[[ 54  23 -50  30 -47 -39  -4  37 -32 -13  -5  45]
 [-16  47  -7  25  43  27  51 -46  36   5 -49  37]
 [-24 -28  26  -7  50  33  12 -29 -45 -44 -10 -27]
 [ 57  29 -43  22 -46 -45  -7  36 -32 -26  -6  43]
 [-22   6   9 -28  54   1  29 -17 -45 -48  -8 -34]]	-34

[[ 36 -27 -45 -19 -21   6  35   0 -19 -56]
 [ 30 -28 -34 -20 -16  11  11 -14 -11 -48]
 [ 30 -28 -34 -20 -16  11  11 -14 -11 -48]
 [ 36 -26 -45 -19 -21   6  35   0 -19 -56]
 [ 18 -31 -34 -12 -17  -1  26 -15 -18 -48]]	-48

[[ 46 -27 -29  33 -42 -23  36  14 -33  20  20  35]
 [  7  -4 -22  41 -13  12  25   1  -8  29   2  36]
 [-29  24  21 -43  24  -2 -30 -17  30 -23 -18 -37]
 [  7  11 -25  19  -4  -3  23  -7  -5  13  -7  24]
 [-49  22  31 -23  54  42 -36  -5   4 -32 -14 -25]
 [-36  29  14 -27  41  17 -21 -15  14 -25 -22 -24]
 [-15  19 -13  14  15  19   8 -13  -5   3 -14  20]
 [ 44 -23 -19   8 -42 -36  22   9 -14  13  17  13]
 [-25  37 -15  -8   7  -9   4 -36  55  21 -35  -5]]	-5

[[ -7   0   5   7 -14 -39  -3 -17  -6  15   0  -1 -14]
 [ -7  -5   9  -7   7 -39   4 -22   5  14  -3   9  -4]
 [  1  16  -5   2  16 -39  11  -4   4 -12  10   7   4]
 [-11  -1 -14  15  -2 -39  -6 -10   4  27  -1   9   9]
 [ -6   5  11   6   5 -39   6 -11  -2  10  22   3  -2]
 [ -6 -10  -1   3  -9 -39 -18 -14   1  11   8  -1   8]
 [-16  10  -1 -10  -3 -39   0  -8  -6  44  -6   7 -14]
 [ -7  -6  -6  10  -2 -39   2 -21   5  13  -9   9   0]
 [ -3  15   2   2 -12 -39 -17 -10  -7   0   5  -3   3]]	3

[[-17   5  44  28 -24  -1  -1 -51 -35 -28  26 -37]
 [ 16   3 -29  35  -1   4 -12 -42  33  22 -17  -6]
 [ 19 -27  -7 -31  29 -33  25  39  -5 -29   1   0]
 [  4 -11  15  31 -31 -42 -37 -10  20   8  27 -33]
 [ 47 -44 -29 -17  -2 -26 -14  43   9  -6 -10  46]
 [ 39 -40  26  -5   5 -46 -26  31  14  19  11 -10]
 [ 14 -28   6   7  -3 -25 -33 -21  20  24  -6 -21]
 [  1   1  22  14 -15  -7   0 -10 -30 -32  25  13]
 [-42  -2 -43 -33   3  13  10   9  48  43 -35 -20]
 [-32  23 -37  -4   9  31   5 -16  46  37 -19  12]
 [-10  43  26  -3 -17  49  35  10 -19 -25  12  22]
 [  8  -2  33  48 -13 -26 -16 -46  11  23  35 -49]]	-49

[[-13  -3 -33  13  -6  -3  -6   1   9 -12  13  -5]
 [-16  11 -36  14  -7  -9 -11   7   8 -11  15  -4]
 [ 17  -5   3 -47  15  -1  -3  14 -24   5  -3 -10]
 [-30  20  10   4   4  10 -16  22 -24 -50  23 -21]
 [ -6  20 -26   6 -13  -6  -4  12   0 -17  14  -3]
 [-28  11 -12   9  -6   1   0  -8  -2   0   4   1]
 [ 18   5  -6  26   5  -8   4  24   1  -5 -14  21]
 [ -2 -30 -13   6  15  -1 -22   7  14   2   7  15]
 [ -3  -5 -15  19   1  -6   3   3   6  -7   6   5]
 [  4 -25  -3   2  -6 -11 -20 -13   4 -10   6  18]
 [ 14   4   5  32  -9  -4   1   7  -3   1 -18  14]]	14
---
[[86, 59, 65, 71, 38], [89, 59, 67, 73, 36], [82, 62, 71, 99, 17]] ⇒ 73
[[7, 1, 5, 2, 7, 7], [3, 5, 1, 4, 2, 3], [2, 4, 7, 6, 3, 3]] ⇒ 2
[[1822, 3231, 2140, 7982, 8082, 8211], [5986, 5328, 9095, 8478, 3151, 7938], [2290, 7798, 2514, 1988, 7822, 2083]] ⇒ 3151
[[906, 335, 359, 894, 687, 842, 780], [554, 248, 261, 313, 699, 288, 316], [457, 958, 283, 484, 519, 333, 51]] ⇒ 288
[[5234, 7560, 5350, 5264, 7907, 7730, 6436], [1743, 4325, 7389, 6506, 5789, 8750, 4988], [5710, 7620, 4133, 6183, 7799, 6657, 6971]] ⇒ 8750
[[51, 60, 17, 23, 8, 48, 78], [56, 51, 10, 36, 16, 56, 65], [36, 63, 46, 33, 65, 69, 39]] ⇒ 56
[[3, 4, 7, 6], [4, 2, 7, 2], [6, 2, 7, 6]] ⇒ 7
[[340, 456, 385, 380, 507], [604, 459, 474, 473, 500], [705, 537, 206, 932, 326]] ⇒ 473
[[69, 40, 60, 79, 76], [41, 98, 61, 35, 9], [83, 78, 60, 54, 73]] ⇒ 35
[[91, -57, 596, 368, -40, -605, -751], [-806, -310, -722, -707, -253, 272, -748], [-404, -26, 189, -82, 434, -965, 272]] ⇒ 272
---
Input:
[[-102.82  -83.32   37.57   51.41]
 [  84.27 -190.09  115.49  131.97]]
Output: 37.57

Input: [-0.08  0.11  0.09 -0.09]
Output: 0.09

Input: [ 0.12 -0.17  0.09 -0.09]
Output: 0.09

Input:
[[-0.12 -0.22 -0.14  0.13]
 [-0.13 -0.06 -0.18 -0.05]
 [-0.05 -0.03  0.02  0.03]]
Output: -0.14

Input:
[[-0.91 -1.63  0.13 -0.11]
 [-0.44 -1.78  1.74  0.85]
 [ 1.15 -1.65 -0.80  0.30]]
Output: 0.13

Input:
[[-224.731   78.978    8.643 -101.678]
 [-164.454  137.747 -106.103  -35.489]
 [ -71.432   70.033   34.663   66.777]]
Output: 8.643

Input: [ 1.232 -0.981  0.384 -0.360]
Output: 0.384
---
-1.522,-0.936,1.479,-1.652,-1.819 -> -1.522

11.8,20.4,8.0,7.9,-2.2,-5.5,17.3
2.3,20.2,5.8,-0.6,-20.0,-6.7,23.8
4.7,15.6,5.0,19.2,11.5,8.8,3.0
-> 7.9

-85.84,-98.82,-164.82,144.29,-62.60 -> -85.84

64.29,120.66,86.05,-162.06,52.19 -> 64.29

95.209,-57.776,15.164,6.092,-153.767 -> 6.092

8.65,6.15,-0.11,10.70,-5.90,-0.72,-10.46 -> -0.11

19.7,-41.0,-3.7,126.5,-48.9
38.5,59.9,-141.4,62.7,-36.3
-53.8,-35.3,-113.3,-34.9,-71.9
-> -35.3

1.721,1.887,1.101,-1.122,1.472 -> 1.472
---
array([[77, 25, 75, 71, 69, 76],
       [34, 52, 55, 34, 47, 36],
       [71, 25, 54, 69, 57, 70]]) >> 76

array([189, 298, 434, 931]) >> 434

array([199,  31, 131,  93]) >> 131

array([[-20,  30,   0,  34, -14,  -8],
       [-30,  32, -21,  39,  45,   1]]) >> 39

array([ 538, -131, -601,   88]) >> 88

array([-635, -290,  909, -810, -713]) >> -290

array([6923, 7322, 5163, 6354, 2587, 2164, 8663]) >> 7322
---
[[ -7 -44   9   1]
 [ -7 -39   8   2]
 [ -7 -38   9   2]] | -38

[[-14   2  13  16 -18  12  13]
 [-51 -36  41  -5  -4   0  33]
 [ 49  34 -52  -2  12 -15 -33]] | 12

[[  1  -1 -24   2   9   5   0]
 [  9  14   6  19  -6 -19 -40]
 [ 39   4 -47 -14   1  -8 -36]] | 1

[[ -7 -17   7   1  -5 -26  -5]
 [-13 -22   3   2 -15 -46   1]
 [ 10 -29   8   8 -14  -8  -8]] | -14

[[ -1  22  10  43  19 -22   9]
 [ 20  27   7  -5  45  11   1]
 [-18  -5   3 -42 -29  19   9]] | -29

[[ -4  21  40  25 -53  -8   3]
 [-12 -11 -50 -11  11 -16   3]
 [ -3 -14 -51 -24  39   0  -2]] | 39

[[-26  -7 -20  -7   3  -3]
 [-17 -23   6  -5 -11  -8]
 [ 49  17  37 -12  -4 -10]] | -12

[[ 45 -28  34  -4  47 -15]
 [-24  38  13 -17 -19 -30]
 [ 43 -33 -47  30  26   3]] | 30

[[-12 -46  51 -44]
 [  1   4 -18   5]
 [ 50 -18 -37 -13]] | -18
